These are the activations of a small neural network, seen along a few directions. Each row is one input.
In each table, some parts of the input vary, and every possible input appears once, in random order.
A made-up example of a description, with smaller parts first: one of 4 places along a line, together with either a single point or one of 11 places around a ring or (one of 3 separate values, together with one of 8 places around a ring).
Shared parts are said once, and a part with two or three values counts as separate values.

Other details of the inputs shift rows strongly along two fixed directions, in all tables alike. That doesn't count.

A family of inputs:
row 1: [-38 -34 -35  47 -42  -6  -5  -1 -43  27  13]
row 2: [-41 -32  26 -12   4   9  15 -86 -24  34  -8]
row 3: [-12  36  41 -54  20  23   6   5  34  19 -13]
row 4: [ 59  17  17  -3  17 -44  -1  24  -7 -45  -7]
row 5: [-37 -34   2 -42 -17  22   0 -34 -32  74  -7]
row 6: [ 20  17  -9  41 -12 -40  -9  31   5 -47  -3]
row 7: [ 52  44   1  12  35 -25  10  49  28 -69 -14]
row 8: [ 21  23  24  18   5 -53  12  31 -27 -31 -31]
row 9: [ -7  15  -2 -24  15  29 -13   9  57 -15  13]
row 10: [-32 -33 -27  42 -45   5 -10 -11 -42  44  24]
row 11: [  7 -51 -23  -8 -30  -3  10 -25 -61  33  -6]
row 12: [ -3 -39   6  10   2 -19   7 -77 -38   3  -7]
row 13: [  5  22  14 -33  29  25 -28  13  69 -10  25]
row 14: [-30 -42 -22   0   3  30  13 -89 -12  31   9]
row 15: [-46 -43  -6   9  -3  29 -13 -82   6  28  23]
row 16: [-20 -17  20 -44  10  22  -3 -13  -9  49  -3]
row 17: [ 30  39  10  22   4 -21 -18  32  36 -46   8]
row 18: [ -4  33   1  50  10 -37  -8  52  17 -54  -1]
row 19: [ 58  58   4  16  19 -32  11  41  31 -65 -11]
row 20: [  5  40   5 -47  38  45  16  20  70 -18  -3]
row 21: [ -2  29  16 -33  41  33 -34  20  77 -18  17]
row 22: [-37 -32 -33  40 -35  13   4   0 -30  16  14]
row 23: [-21   1   2  80  -3 -35  13 -21 -10 -58   2]
row 24: [ 51  31  21  11   9 -41  23  42  -5 -64 -27]
row 25: [  6  46  49 -57  33  15  -6   5  49   4  -6]
row 26: [  36  -42  -21   52  -41  -73    8    4 -103    0  -25]
row 27: [-32  37  11  -6  12  32 -11  24  56  -4  14]
row 28: [  3 -20 -26  95 -37 -48   5  34 -64 -29   2]
row 29: [-26  24  14 -26  32  38 -24  18  70   0  32]
row 30: [-18 -30 -36 -40  -5  55  10 -28   3  46   9]
row 31: [ 40  18   8  -6  11 -48   1  20  -8 -40 -17]
row 32: [  4 -30   5 -51  16  20 -19 -20  -7  44   4]
row 33: [ 18  14  -4 -42  32  33  -5   1  45   4  13]
row 34: [ 20 -14 -23  87 -52 -43  18  32 -53 -40  -9]
row 35: [ 12  21  -1  36 -20 -16  -6  28   6 -29  -4]
row 36: [  8 -21   2 -44  -3  16 -16 -30 -13  51  12]
row 37: [  7  34  -6 -50  39  27  -3   7  63 -10  -2]
row 38: [ -5 -17 -30 110 -60 -44  27  39 -74 -33  -5]
row 39: [ -8 -31  -5 -36 -20  24  -6 -32 -30  67  -1]
row 40: [-12 -25  18 -37  -4  17   1 -24 -22  55   5]
row 41: [-30 -19  16 -34 -14  32  22 -17 -22  52 -10]
row 42: [ 26  39  32   4  12 -33  29  35   4 -60 -28]
row 43: [-17 -20 -28 -25 -19  47   5 -28 -10  63   5]
row 44: [  7  34   1 -53  48  24 -11  14  64  -4  -3]
row 45: [-21 -47 -31  28 -36  -5 -20 -16 -43  43   9]
Description of these inputs: one of 5 places along a line, together with either a single point or one of 8 places around a ring.
Changing only the place on the line of 5 turns row 33 into row 13. The same change can be made to row 37. Which row results?
Answer: row 6
Changing only the place on the line of 5 turns row 41 into row 24. The same change can be made to row 16. Which row results?
Answer: row 32
A walk changes only the place on the line of 5. It starts at row 23 and steps to row 15. List the rest of the walk in order.
Answer: row 14, row 12, row 2
Which other rows agree with row 23 in the place on the line of 5? List them by row number.
Answer: row 1, row 10, row 18, row 22, row 27, row 28, row 29, row 38

A family of inputs:
row 46: [  3  -6 -13  19 -48 -25   4  44 -48  27   7]
row 47: [-53 -40 -42  47 -34 -17  -5 -31 -51  26  -2]
row 48: [ 26  55  13 -16  24   1  -5  98  65 -54 -12]
row 49: [-23 -13   3  53  -1  -4   3  -6  -6 -12  17]
row 50: [ -9 -24  26 -49   5  11 -18 -35 -12  59   2]
row 51: [-29  -4  31 -81  17  44  -7 -36  12  69  -1]
row 52: [ -3 -41  -8 -47  13  15 -18 -48  -4  39  13]
row 53: [ 33 -17 -22  19   0 -30  17 -13 -26 -29 -12]
row 54: [-19   1  -8  61   4 -28   0   7 -10 -30  -1]
row 55: [  2  44  30  34  19 -13   4  25  46 -89  13]
row 56: [ 20 -22 -24  21 -15 -13  35 -16 -42  -6 -17]
row 57: [ -9  -1  -2  45 -40  -2   0 -29   4 -12   3]
row 58: [ -6  -3  33 -82  41  33 -31 -32  42  34   7]
row 59: [ 34  58   1 -11  31   4 -18  80  62 -61   1]
row 60: [ 45  18 -37  45 -20 -17  -9  32  -9 -11  13]
row 61: [-20  18  32 -75  32  50   8 -24  33  43  -9]
row 62: [  6 -22 -15  16 -27  -9  41 -14 -59   7 -21]
What is each input in this table made of?
Answer: either one of 4 places along a line or one of 5 places along a line or one of 8 places around a ring
A walk changes only the place on the ring of 8. It starts at row 56 and steps to row 62. List the rest of the walk in order.
Answer: row 61, row 51, row 50, row 58, row 52, row 53
A walk changes only the place on the line of 4. It starts at row 46 and steps to row 48. List the rest of the walk in order.
Answer: row 59, row 60
